Each row below holds a small network's activations on one input, seen along a few directions.
Each table varies a few parts of the input and shows all the possible inputs, shuffled.
Descriptions start from the smaller parts, as in this example, which fits no table here: one of 2 separate values, together with either a single point or one of 11 places along a line or (one of 6 places along a line, together with one of 8 places around a ring).
Shared parts are said once, and a part with two or three values counts as separate values.
(in the rows, 128 means zero)

Other details of the inputs shift rows strongly along three fixed directions, in all tables alike. That doesn't count.

Table:
x1: [100 156 168 136 146 127 169  96 152 126 163]
x2: [151 102 113 173 117  96  98 170 126 117 150]
x3: [ 96 122 173 112 183 141 168 142 155 114 144]
x4: [124 153 116 137 146 101 107 117 145 146 101]
x5: [156 146  87  69  56 143 102 103  98 148 117]
x6: [123 137  91 150 138 125 146  92 128 157 113]
x7: [122  96 172 121  95 205  89 124 124 104 150]
x8: [152 116 169  97  73 155 104 116 100 103 156]
x9: [163 102 103 170 117  89 109 155 126 132 142]
x10: [138 142  90 153 115  84 131  94 119 139 113]
x11: [124 140 140  76  77 177 104 121 124 131 151]
x12: [119 168  97 112 132 117 168 110 128 162 133]
x13: [154  78 116 148 144 129 127 195 114 132 118]
x14: [129 154 127 130 157 108 132  95 132 157  98]
x15: [125 157 114  68  67 158 106  94 113 134 126]
x16: [132 113 130 110  85 184  97  81 126 141 124]
x17: [152  99 113 171 136 129 126 169 109 105 131]
x18: [153 117 119 153 114  91 109 180 126 115 165]
x19: [137  89 180  62 114 182 111 132 113 115 140]
x20: [124 105 131  88  82 176  90 112 117 126  94]
x21: [105 164  99 150 122  91 137  68 137 137 113]
x22: [148  85 180 175 148 135 136 177 114  95 174]
x23: [117 141  87 154 127 119 128 105 129 129 107]
x24: [123 150 142 134 135 109 161 104 129 138 153]
x25: [ 87 129 144 138 169 149 169 118 157 141 112]
x26: [ 95 131 172 109 181 138 178 132 138  99 130]
x27: [110 134 101 129 142 124 154 109 131 146  84]
x28: [116 138  95 101 143  95 133 125 135 129 102]
x29: [139  88 105 151 136 124 108 198 132 127 117]
x30: [162 119 109 153 109  82 110 180 111 103 153]
x31: [ 90 142 225 146 198 162 162 121 158 104 141]
x32: [109 159 133 118 142 140 167 129 144 138 153]
x33: [157 122 118 150 141  93  92 173 118 112 105]
x34: [146 158  88 130 136  83 114 101 122 151  77]
x35: [104 127 131 106 157 121 136 143 149 125 129]
Description of these inputs: one of 5 places around a ring, together with either a single point or one of 6 places around a ring.
Q: The inputs of x27 and x13 match in every part but the place on the ring of 5. If x34 is changed in the same way as x27 into x13, which row does it become?
A: x14
Q: A walk changes only the place on the ring of 5. It starts at x2 and steps to x9. List the rest of the walk in order.
A: x22, x10, x21
Q: Change only the place on the ring of 5 in x15. List by row number the other rows that result.
A: x5, x11, x12, x32

Table:
x36: [131 128  62 173 162  68 133 194 147 135 115]
x37: [ 80 188 103  96 134 114 140  57 154 156  86]
x38: [ 77 160 228 115 142 183 176  47 140 107 160]
x39: [135 155  60 167 129  68 154 100 127 163 115]
x40: [144 127 148  82  85 159 105  64 112 149 119]
x41: [ 95 185 107  87 135 114 166  58 142 165 106]
x42: [143 133  81  71  68 140 101  89 119 170 111]
x43: [108 176  98 161 161  65 151 108 150 139 123]
x44: [102 140 123 179 165 120 162 147 147 116 145]
x45: [153  93 138 132  94 158 114 164 108 110 162]
x46: [188  87 110 179 119  86  83 210 107 102 146]
x47: [145 114  77 183 148  81 116 165 129 136 105]
x48: [141 140  81 128 106  94  94  88 131 157  85]
x49: [106 164  96 164 178  63 150 123 156 143 104]
x50: [126 120 165  84 123 157 111 103 124 127 114]
x51: [121 119 142 141 127 143 121 171 134 100 158]
x52: [155 112 100 150  92 121  89 134 112 128 125]
x53: [133  86 165 100 128 180 114 179 120 101 138]
x54: [151  83 163  70  66 206  71  93  97 130 106]
x55: [137 127  59  78  78 139  95  70 119 180  70]
x56: [ 77 153 176 155 217 123 200 101 155 121 117]
x57: [ 99 159 174 130 151 126 169  96 139 116 158]
x58: [124 129 166 152 182 109 170 161 136 112 154]
x59: [107 121 188 137 152 171 166 111 127 118 148]
x60: [162  96 128  71  93 149  80 157 104 122 110]
x61: [186 103  93 137 108  82 106 217 102 110 153]
x62: [121  96 148 162 151 151 126 185 135 100 141]
x63: [138  95 148 150 150 149 152 182 121 113 156]
x64: [110 119 223 108 125 191 118 154 127  67 173]
x65: [142 133  91  96  71 131 107 112 118 146 136]
Q: The inputs of x61 and x57 match in every part but one. If x41 is changed in the same way as x61 into x57, which row does it become?
A: x58
Q: What is each input in this table made of?
A: one of 5 places around a ring, together with one of 6 places around a ring
Q: Change only the place on the ring of 5 in x55. List by row number the other rows that result.
A: x44, x45, x62, x63
Q: Change only the place on the ring of 6 in x49. List by row number the other rows that result.
A: x36, x37, x47, x48, x62
Q: Change only the place on the ring of 5 in x52. List by row number the other rows that result.
A: x39, x47, x54, x59
